These are the activations of a small neural network, seen along a few directions. Each row is one input.
Each table varies a few parts of the input and shows all the possible inputs, shuffled.
A made-up example of a description, with smaller parts first: one of 2 separate values, together with either a single point or one of 9 places along a line or (one of 4 places along a line, together with one of 8 places around a ring).
Shared parts are said once, and a part with two or three values counts as separate values.

Other details of the inputs vary at random and push rows far along two fixed directions, the same in every table; ignore that.

Rows:
R1: -3	9	4	0	1	1	-5	-5	1	-9	-8	1
R2: -4	7	8	-2	1	6	1	-3	0	-6	-8	1
R3: -3	9	1	0	2	3	-6	-5	1	-8	-11	-1
R4: -1	5	-9	-6	5	2	8	-4	1	0	-9	10
R5: -4	8	6	5	-2	6	7	-3	-1	-6	-2	1
R6: -5	9	6	-1	0	3	-4	-7	1	-6	-6	2
R7: -7	9	-5	4	-3	1	4	-3	-2	-4	-8	-3
R8: -4	6	-1	4	-2	6	5	-1	-1	-9	-10	-2
R9: 83	-67	33	7	-44	-64	23	-44	60	63	-12	-36
R10: -1	4	-4	-2	2	-1	10	-2	-5	-1	-8	13
R11: 7	-38	-23	-14	17	5	-30	43	-14	18	57	-4
R12: 4	-36	-14	-1	10	2	-39	42	-8	17	61	-16
R13: -10	8	3	2	-1	-1	0	-7	0	-5	-4	1
R14: -6	6	4	2	-3	6	7	-2	-2	-7	-5	0
R15: -3	9	9	1	2	6	1	-3	1	-5	-6	2
R16: -1	4	-2	-3	2	0	10	-4	-7	1	-7	13
R17: -4	6	2	3	-3	4	7	0	-1	-10	-7	0
R18: -1	4	-8	-1	2	2	9	-2	-4	1	-12	12
R19: -1	5	-5	-7	5	-1	10	-4	0	-2	-6	12
R20: 4	-35	-18	-2	8	4	-34	45	-12	19	63	-17
R21: 1	6	-1	-1	4	1	11	-6	-8	1	-4	13
R22: -2	7	3	0	3	6	-1	-1	1	-7	-13	-2
R23: -2	8	6	-1	2	4	0	-1	1	-8	-10	0
R24: -10	9	1	2	-5	1	6	-4	-3	-3	-3	0
R25: -8	10	-2	2	-4	-1	6	-2	-2	-5	-5	-1
R26: -8	9	1	3	0	-3	-1	-5	0	-7	-6	0
R27: -8	8	-2	4	1	-1	-2	-6	0	-6	-9	-2
R28: -4	11	8	2	0	4	-4	-7	2	-6	-4	3
Each input here is: one of 4 places along a line, together with either one of 2 separate values or one of 5 places around a ring.
Changing only the place on the line of 4 turns R28 into R1. The same change can be made to R9. Which row results?
Answer: R19
Start at R6 and move only the place on the ring of 5, one step at a time. The first step leads to R2. Which rows follow, in order?
Answer: R14, R24, R13
Change only the choice among 2 separate values in R16. List by row number the other rows that result.
Answer: R11

Rows:
R29: 58	-70	-28	5	10	-26	-55	46	1	58	45	-21
R30: -18	-2	-31	-35	42	44	-48	53	-36	3	94	36
R31: -61	47	22	4	0	13	-24	-20	-15	-41	-34	1
R32: 33	-15	38	22	-49	-27	2	-36	67	-4	-41	-45
R33: 20	-17	33	21	-43	-33	-14	-47	52	5	-44	-37
R34: 25	-17	13	-14	-8	-22	43	-45	53	30	-37	-9
R35: -23	-23	-64	-40	53	37	-32	72	-39	-16	59	1
R36: -3	1	-5	22	-61	-45	70	-27	14	44	-17	-24
R37: 47	-59	26	14	-14	-11	-46	44	15	30	70	-78
R38: -18	-17	-41	-5	34	57	-43	77	-56	15	60	29
R39: -31	40	3	-19	13	47	47	-13	-38	-37	-40	59
R40: 39	-2	26	-27	-16	-56	19	-41	33	19	-30	17
R41: -42	63	30	17	8	21	-6	-24	-26	-37	-24	-9
R42: 55	-71	-23	1	21	-14	-42	20	21	61	72	-26
R43: -36	49	11	-7	39	18	35	-2	-32	-42	-38	72
R44: -60	50	-32	28	-3	2	54	-23	-40	-39	2	44
R45: 42	-7	52	29	-48	-26	19	-31	64	-2	-38	-51
R46: -25	51	-29	-16	25	20	22	-2	-37	-47	-61	40
Describe the family of inputs behind these rows.
Answer: either one of 2 separate values or one of 6 places around a ring or one of 10 places around a ring
Start at R32 and move only the place on the ring of 6, one step at a time. The first step leads to R33. Which rows follow, in order?
Answer: R31, R41, R37, R45

Rows:
R47: 38	-71	-7	-3	-8	-23	-39	41	14	33	59	-37
R48: -1	5	5	7	-4	-2	-1	-7	-3	1	3	0
R49: 0	0	1	6	-5	-2	-4	0	-2	-5	-8	-3
R50: 9	0	2	-3	8	4	-3	-3	2	3	-8	8
R51: -4	3	-2	6	-4	1	-2	-6	1	2	-2	-4
R52: -2	2	1	1	-5	-5	-4	1	1	-5	-6	-2
R53: 0	5	7	9	-2	2	1	-4	-1	2	3	0
R54: 2	-3	-10	0	-1	-5	14	-3	-8	7	-2	13
R55: -3	3	0	8	-2	4	1	-3	3	2	-2	-3
R56: 1	3	-1	1	-2	4	3	1	2	-2	-6	-9
R57: 8	0	0	-4	6	1	-5	-6	0	2	-7	8
R58: 0	0	10	5	-2	2	0	1	-2	-1	-4	-1
R59: -1	4	7	1	-2	1	3	-6	3	-2	5	-2
R60: 9	1	3	-8	7	5	-1	-2	3	2	-7	6
R61: 1	0	3	7	-4	1	-1	3	0	-5	-8	-3
R62: -5	2	0	0	-2	3	3	-5	7	-1	1	-5
R63: 6	0	1	-8	10	-1	-3	-5	5	-1	-6	8
R64: 0	-2	-9	-5	-1	-8	13	-3	-5	8	-1	12
R65: -6	3	-1	1	-1	-2	1	-5	7	-1	1	-3
R66: 1	-3	-8	-5	1	-8	16	-2	-3	4	1	12
R67: -4	4	-4	1	-2	-5	-2	-1	1	-1	-6	-7
R68: -2	1	-2	-1	-1	2	3	-1	4	-4	-5	-8
R69: 1	1	10	-1	-3	4	2	1	0	-3	-2	-2
R70: -3	6	6	2	-1	-4	1	-6	3	-2	6	-1
R71: 4	-3	-7	1	0	-2	15	0	-6	8	-2	12
R72: -3	1	9	-1	-1	-4	0	-2	2	-5	0	-1
R73: -7	4	-2	2	-4	-3	-2	-5	4	2	-1	-3
R74: 0	2	-2	7	-1	2	1	1	0	-1	-8	-7
R75: 5	1	1	-8	7	-2	-6	-5	3	2	-7	8
R76: 4	-2	-7	-5	0	0	18	0	-4	7	-1	10
R77: -2	0	8	4	-4	-1	-3	-2	-4	-2	-3	-1
R78: -2	4	1	2	-3	6	3	-3	5	1	-1	-5
R79: -2	3	-3	0	0	-4	1	-1	4	-4	-4	-7
R80: 0	-1	3	-1	-4	1	0	1	4	-9	-5	-4
R81: 2	1	4	1	-5	4	1	3	3	-6	-6	-4
R82: 7	-2	2	-9	8	3	-2	-5	5	0	-6	6
R83: -2	-1	9	-3	-2	2	2	-2	2	-5	-1	-2
R84: 2	-5	-7	-6	0	-3	17	-2	-2	5	0	10
R85: -45	24	-27	-9	37	48	-31	52	-45	-26	51	18
R86: -4	2	8	-1	-4	-5	-3	-2	-1	-2	-2	0
R87: -1	2	-4	5	-2	-1	-1	-2	-2	-1	-8	-8
R88: -4	7	6	3	-4	-5	-2	-6	0	2	4	0
Describe the family of inputs behind these rows.
Answer: one of 6 places around a ring, together with either one of 2 separate values or one of 5 places around a ring
Changing only the place on the ring of 6 turns R78 into R65. The same change can be made to R56. Which row results?
Answer: R79
Change only the choice among 2 separate values in R57. List by row number the other rows that result.
Answer: R54
Change only the place on the ring of 5 in R62. List by row number the other rows that result.
Answer: R59, R68, R80, R83
Change only the place on the ring of 5 in R52. List by row number the other rows that result.
Answer: R67, R73, R86, R88
